Each row below holds a small network's activations on one input, seen along a few directions.
Each table varies a few parts of the input and shows all the possible inputs, shuffled.
Descriptions start from the smaller parts, as in this example, which fits no table here: line(4) and (point or ring(9) or (values(2) and ring(8))).
Shared parts are said once, and a part with two or three values counts as separate values.
In the rows, 128 means zero.

Other details of the inputs vary at random and push rows far along two fixed directions, the same in every table; ignore that.

Table:
r1: [124 112 140 102  93 176 140 126 131 127 158 153 112 105 114]
r2: [132 123 197 110 101 153 131 127 109 104 135 136  92 103 126]
r3: [124 141 180 115  65 149 143 133 110 100 150 135  91 102 110]
r4: [108 174 120 150 184 146 127 154 173 198  87 112 152 117 155]
r5: [119 148 152 123  87 148 141 134 121 121 138 131 104 109 119]
r6: [117 120 160  91  55 160 148 125 101 102 169 148  84  95  97]
r7: [160 110  60 186 201  24  90 112 116  99  87  90 179 212 152]
r8: [118 199 123 163 146 121 125 161 160 180  85  95 152 129 148]
r9: [123 186 169 159 175 118 115 158 152 172  71  93 147 120 157]
r10: [111 179 114 148 175 143 129 153 176 200  91 110 158 119 151]
r11: [123 145 171 122  84 134 137 135 112 109 138 127 104 108 113]
r12: [108 178 117 141 172 143 129 154 171 200  93 113 157 112 146]
r13: [150  82  44 165 235  49  92 106 130 125  95 107 183 203 157]
r14: [128 130 154 121  82 139 138 125 110  99 146 135  97 115 115]
r15: [110 109 142  94 109 168 144 124 124 133 156 152 102  95 113]
r16: [170  49  94 135 118  57 106  82  71  26 154 134 122 194 119]
r17: [119 101 149  82  73 182 153 117 120 117 177 166  95  91 103]
r18: [136  95 127 114  92 116 132 109  92  77 157 139 104 135 109]
r19: [164  34  59 118 153  72 108  80  98  69 157 145 154 186 119]
r20: [122 137 172 113  73 144 140 132 107 102 146 136  92 100 109]
r21: [120 121 135 106 107 167 136 132 135 141 144 146 122 104 117]
r22: [160  28  58 125 168  72 107  78  93  64 153 143 141 195 129]
r23: [115 191 118 148 161 148 131 158 185 205  91 111 167 111 149]
r24: [111 181 118 142 165 143 131 156 175 201  94 114 162 110 144]
Description of these inputs: values(2) and (point or line(5) or line(6)).
Changing only the values(2) part turns r24 into r17. The same change can be made to r6. Which row results? -> r8
A walk changes only the line(6) part. It starts at r4 and steps to r22. List the rest of the walk in order. -> r10, r17, r23, r1

Table:
r25: [124  83 143  98  76 138 137 110  87  81 175 157  79 115  99]
r26: [126 163 161 144 137 113 120 145 136 140 102 106 137 122 134]
r27: [134 143 152 146 124 125 125 132 127 120 113 117 124 132 138]
r28: [114 161 143 145 135 125 128 145 128 142 110 113 121 118 134]
r29: [150  62 132 103  95 103 122  95  75  48 166 148 111 146 102]
r30: [139 102 166 103  76 145 133 115 100  84 160 150  99 114 108]
r31: [129 141 143 125 120 126 130 135 123 128 122 122 133 122 119]
r32: [155  95  93 131 135 100 115 110 124 105 134 129 147 161 126]
r33: [124  35 173  54 112 172 141  92  87  83 185 181  72  91 100]
r34: [155  60  87 109 118  91 118  94  95  67 158 146 135 161 112]
r35: [121 143 129 136 123 140 133 135 128 135 125 124 123 127 134]
r36: [ 97 175 153 100  89 187 161 155 153 177 140 141 109  69 107]
r37: [105 173 103 143 148 137 136 152 157 182 106 115 143 118 138]
r38: [106 137 193 103  72 165 147 133 106 109 153 136  71  84 108]
r39: [ 99 144 155 126 202 161 126 146 159 191  92 120 126  94 154]
r40: [156  85  62 144 157  88 113 103 124  98 134 131 158 186 134]
r41: [153  72 125 112  98 112 121 101  96  71 162 148 116 147 112]
r42: [142 101  92 136 140 101 115 112 116 103 135 124 131 166 132]
r43: [120 120 169  99 176 167 128 138 146 167 114 139 134  95 132]
r44: [105 129 157  91  61 193 156 126 122 125 169 154  82  83 105]
r45: [101 206  96 165 179 128 130 164 188 221  80 101 181 117 148]
r46: [128 155 122 141 143 117 121 142 140 153 109 111 153 131 134]
r47: [130 139  88 159 165 105 118 131 143 144 102 111 155 156 146]
r48: [115 176 139 152 142 135 131 153 143 161  96 108 132 123 146]
r49: [107 192 188 121  86 191 152 158 153 166 120 130 101  73 131]
r50: [123 114 129  96  88 155 142 126 125 124 163 153 118 108 100]
r51: [145 136  62 163 184  91 110 131 164 158 100 109 190 174 144]
r52: [ 93 176 166 108  87 185 152 157 142 168 132 132  95  71 117]
r53: [132 150  93 158 178  84 118 132 139 151  94 100 166 157 145]
r54: [133  71 102 111 107 112 129 101  94  79 163 147 105 144 110]
r55: [130 193 156 171 162 112 114 161 160 173  75  92 159 131 156]
r56: [137  23 141  85 146 146 125  85  89  73 166 163  91 135 124]
r57: [132 150 104 139 141 131 127 141 158 163 117 124 160 136 134]
r58: [147  75 104 142 143  66 109 103  86  70 131 121 121 175 127]
r59: [149 106  96 140 153  77 107 116 116 106 117 116 155 165 130]
r60: [160  70  85 133 134  89 112  96 104  78 140 134 139 180 131]
r61: [113 171 104 135 142 141 131 150 167 184 108 119 165 112 133]
r62: [145 101  77 136 153  86 112 112 124 115 124 121 165 166 127]
r63: [144 126  91 139 159  86 113 126 131 131 110 115 166 163 136]
r64: [101 173  98 145 150 141 136 151 164 185 108 116 148 116 135]
r65: [137 141 149 153 137 110 115 130 130 119 112 113 130 144 141]
r66: [111 143 109 132 128 134 132 130 138 147 127 126 127 120 128]
r67: [107 134 147  94  71 191 160 138 129 132 162 159  91  84 109]
r68: [100 180 177 109  88 175 152 154 139 164 130 132  99  66 113]
r69: [116 184 156 152 150 111 125 151 142 158  89  98 137 118 145]
r70: [121 121 154 106  92 136 140 122 109 110 152 140  97 106 110]
r71: [121 131 178  89  54 188 151 130 121 120 168 151  91  78 107]
r72: [102 178 176 118  87 186 148 156 142 159 129 133  92  75 123]
r73: [133 173 137 159 150 118 118 151 157 165  95 104 154 130 146]
r74: [122 148 156 145 128 124 128 137 121 121 112 116 117 131 137]
r75: [100 147 144  95  71 203 160 138 141 148 162 152  93  77 108]
r76: [128 144 154 134 122 115 122 136 125 126 117 118 130 121 128]
r77: [129 161 137 147 131 136 125 140 148 149 111 118 133 123 140]
r78: [127 153 124 138 126 146 133 138 149 151 116 126 136 124 135]
r79: [138  99  82 127 141  94 121 106 118 110 139 128 142 157 120]
r80: [120 121 135 127 116 123 132 125 109 110 138 128 109 125 121]
r81: [147  97 108 152 150  76 108 108 102  83 117 116 131 173 144]
r82: [166  72 114 141 134  70 105 102  96  67 132 126 139 177 130]
r83: [117 141 125 121 122 126 133 134 132 139 132 128 128 120 126]
r84: [117 164 142 150 136 129 125 145 139 142 105 112 124 124 144]
r85: [121 148 152 134 125 116 131 135 121 128 117 119 122 120 128]
r86: [ 96 170 171 107  80 187 153 150 133 156 144 133  87  68 117]
r87: [133 135  77 155 162 117 122 127 154 151 109 119 171 155 143]
r88: [125 104 116 106 104 122 134 111 116 105 156 144 115 122 115]
r89: [165  19 113 105 181 114 112  77  98  71 146 156 124 168 138]
r90: [150  74 118 116 101 121 125 101  97  70 166 148 112 152 118]
r91: [159  80 108 140 231  99  97 113 143 136  99 122 171 168 158]
r92: [150 146  99 179 186  77 102 131 144 131  82  96 167 176 157]
r93: [130 170 125 151 148 126 120 151 162 175 100 109 160 132 144]
r94: [135 112 121 115 103 140 133 121 128 119 150 145 134 127 118]
r95: [139 127 110 142 154  82 115 120 113 110 111 112 141 152 137]
r96: [134  76 132  93  68 158 143 100 101  80 181 168  96 121 103]
Changing only one part turns r77 into r41. The same change can be made to r90. Which row results? -> r71
Changing only one part turns r43 into r91. The same change can be made to r62. Which row results? -> r94
Describe the family of inputs behind these rows. -> ring(6) and (point or line(11))
List by row number the other rows that have the ring(6) part in common with r83. -> r33, r36, r45, r53, r68, r69, r70, r79, r85, r88, r95
Which other rows does r30 become when the ring(6) part takes its other values? List them by row number. -> r28, r29, r84, r92, r95
A walk changes only the line(11) part. It starts at r38 and steps to r58. List the rest of the walk in order. -> r28, r80, r25, r86, r52, r54, r66, r37, r64

Table:
r97: [130 103 193  79  75 184 151 115 113 106 163 160  78  82 115]
r98: [111 196 197 113  85 172 138 171 153 178 112 122 129  62 118]
r99: [124  66 101 103 113 139 135  91 113  86 175 160 108 132 110]
r100: [118 162 139 146 181 128 128 139 159 173  92 108 137 114 155]
r101: [144 158 131 135 140 105 131 127 142 138 112 109 155 136 138]
r102: [117 134  99 160 195 100 117 138 141 153  96 105 156 146 151]
r103: [182  44  37 153 143  47  91  84  98  50 151 132 170 216 121]
r104: [176 117  54 180 180  51  95 114 144 117  98 108 198 199 156]
r105: [129 133  53 150 155  92 118 126 130 140 113 110 158 166 137]
r106: [148  86 113 119  89 110 120 114 100  80 164 138 136 155  99]
r107: [145  69 108 113  97 154 128 104 115  92 169 158 124 141 113]
r108: [132 198 140 153 119 143 131 158 173 187  96 114 160 113 141]
r109: [137 186 132 159 142 113 120 157 167 174  92 101 175 137 145]
r110: [150 144 103 153 191 108 121 126 165 158  91 117 167 160 162]
r111: [100 200 166 116  99 168 163 149 161 178 126 131 110  62 125]
r112: [107 183  93 173 198  69 112 153 155 178  68  82 184 146 143]
r113: [165  54  98 110 131 111 124  74 114  73 158 156 130 165 130]
r114: [141  93 106 106 105 110 142  91 106  77 168 153 110 132 113]
r115: [134 146 105 143 190  57 111 128 126 137  94  99 162 148 137]
r116: [ 81 189 153 119 114 209 152 168 166 211 115 127 107  74 133]
r117: [ 98 198 112 152 140 136 141 158 170 187 101 117 145 102 131]
r118: [155  62 139 111 109 132 120 104 102  77 156 147 119 143 124]
r119: [111 140 191 112  49 167 158 121  91  74 164 146  39  90 115]
r120: [154 134  84 209 165  58  92 131 116  94  86  87 150 215 155]
r121: [138  59  75 110 129  72 110 100  74  78 151 128 130 169 107]
r122: [ 90 217 188 111 108 165 158 164 158 193 111 117 114  56 123]
r123: [140  74 113 101 121 136 141  85 116  93 165 161 104 130 120]
r124: [118  78 122  97 106 156 138 114  96 109 167 147  93 127 119]
r125: [102 140 142 137 169 124 120 146 122 153 104 117 129 112 130]
r126: [139 186 115 167 192  72 113 144 160 172  64  82 192 151 161]
r127: [124  65 105 104 118 137 136 100 107  83 167 162 103 132 109]
r128: [135 124 118 155 172 106  96 147 134 142  99 110 160 158 140]
r129: [126 142 201 116  44 167 155 123  99  76 158 145  48  97 123]
r130: [127 151 176 129 136 155 120 152 134 158 105 120 136 105 136]
r131: [ 93 186 133 112  77 193 155 156 157 182 137 135 100  69 116]
r132: [ 74 230 157 126 109 180 148 185 169 224  96 100 128  66 128]
r133: [169 103  67 167 195  79  97 115 147 123  95 117 189 198 159]
r134: [138 111 120 150 169 109  94 136 117 123 102 107 161 152 135]
r135: [131 100 180  87  66 191 146 119 122 109 167 165  94  95 112]
r136: [152 170  96 168 175  79 120 130 154 160  87 105 182 158 159]
r137: [104 244 203 168  88 187 142 181 168 179  83  98 100  87 150]
r138: [109 124 159 131  73 135 145 121  86  69 157 137  52 120 114]
r139: [130  77  90 105  95 111 135 105  87  89 171 138 114 152 105]
r140: [128  67  85 102 118 144 131 100 109  99 166 153 106 149 118]
r141: [144  79 171 100  96 148 121 117 105  95 155 151 100 122 114]
r142: [125 169  94 162 209 109 124 139 174 179  84 105 169 145 167]
r143: [106 118 147  89  58 161 164 120 104 105 179 162  86  80  90]
r144: [133  46  99 109 142 105 109  98  75  80 146 137 111 162 115]
r145: [142 144  99 160 168  76  93 149 135 142  85  93 184 161 127]
r146: [121 202 175 121 132 132 134 160 151 180  94 110 143  89 134]
r147: [ 83 191 175 101 100 166 145 164 138 171 119 124 106  52  99]
r148: [176  36  56 144 148  30  88  94  79  44 141 119 171 215 114]
r149: [137 100 135 102  55 153 140 123 107  93 176 156 109 117  91]
r150: [116 192 123 150 164 100 131 147 161 174  96 102 154 124 143]
r151: [ 83 219 172 149  80 191 153 172 139 172 108 107  70  92 137]
r152: [173  70  89 124 123  80 126  80 103  63 155 148 137 169 125]
r153: [144  90 143  94  80 175 141 106 124 101 174 167 110 115 119]
r154: [131  44 109 114 145  90 110  98  83  63 158 145 110 154 116]
r155: [118 102 124 104  95 115 145 115  99  96 170 145 107 122  96]
r156: [122  63 112 109 124 125 130  97 101  83 167 154 106 139 111]
r157: [135 141 164 133 167 126 121 137 130 149  96 116 136 118 146]
r158: [143  62 111 111 101 149 122 110 115  83 166 157 119 146 109]
r159: [148 126 133 145 189  92 106 128 139 138  93 112 150 153 156]
r160: [126 125  60 150 175 124 124 124 153 168 104 122 153 161 148]
r161: [112 162 155 139 183 122 117 141 144 165  91 105 135 108 148]
r162: [150 127 113 149 184 102 119 118 147 141 100 120 161 159 160]
r163: [136 134 107 165 175 115 103 147 148 153  95 100 172 160 149]
r164: [122  91 167  92  61 195 142 128 117 108 173 165  90  94  99]
r165: [130 119 185  82  44 162 145 125 106 100 165 150 104  87  98]
r166: [ 94 180 182 108 118 192 158 150 164 179 129 139  98  62 133]
r167: [116 145 151 130 168 123 123 137 139 149 111 118 124 112 147]
r168: [ 98  95 169  70  67 196 143 130  99 114 176 159  60  80 100]
Changing only one part turns r105 into r136. The same change can be made to r160. Which row results? -> r113
Changing only one part turns r118 into r97. The same change can be made to r165. Which row results? -> r126
Describe the family of inputs behind these rows. -> ring(6) and (point or line(5) or line(6))
A walk changes only the line(6) part. It starts at r125 and steps to r154. List the rest of the walk in order. -> r102, r156, r127, r99
Which other rows does r150 become when the ring(6) part takes its other values? List them by row number. -> r101, r106, r109, r139, r155
List by row number the other rows that have the ring(6) part in common with r148. -> r103, r106, r107, r120, r128, r134, r145, r149, r158, r163, r164
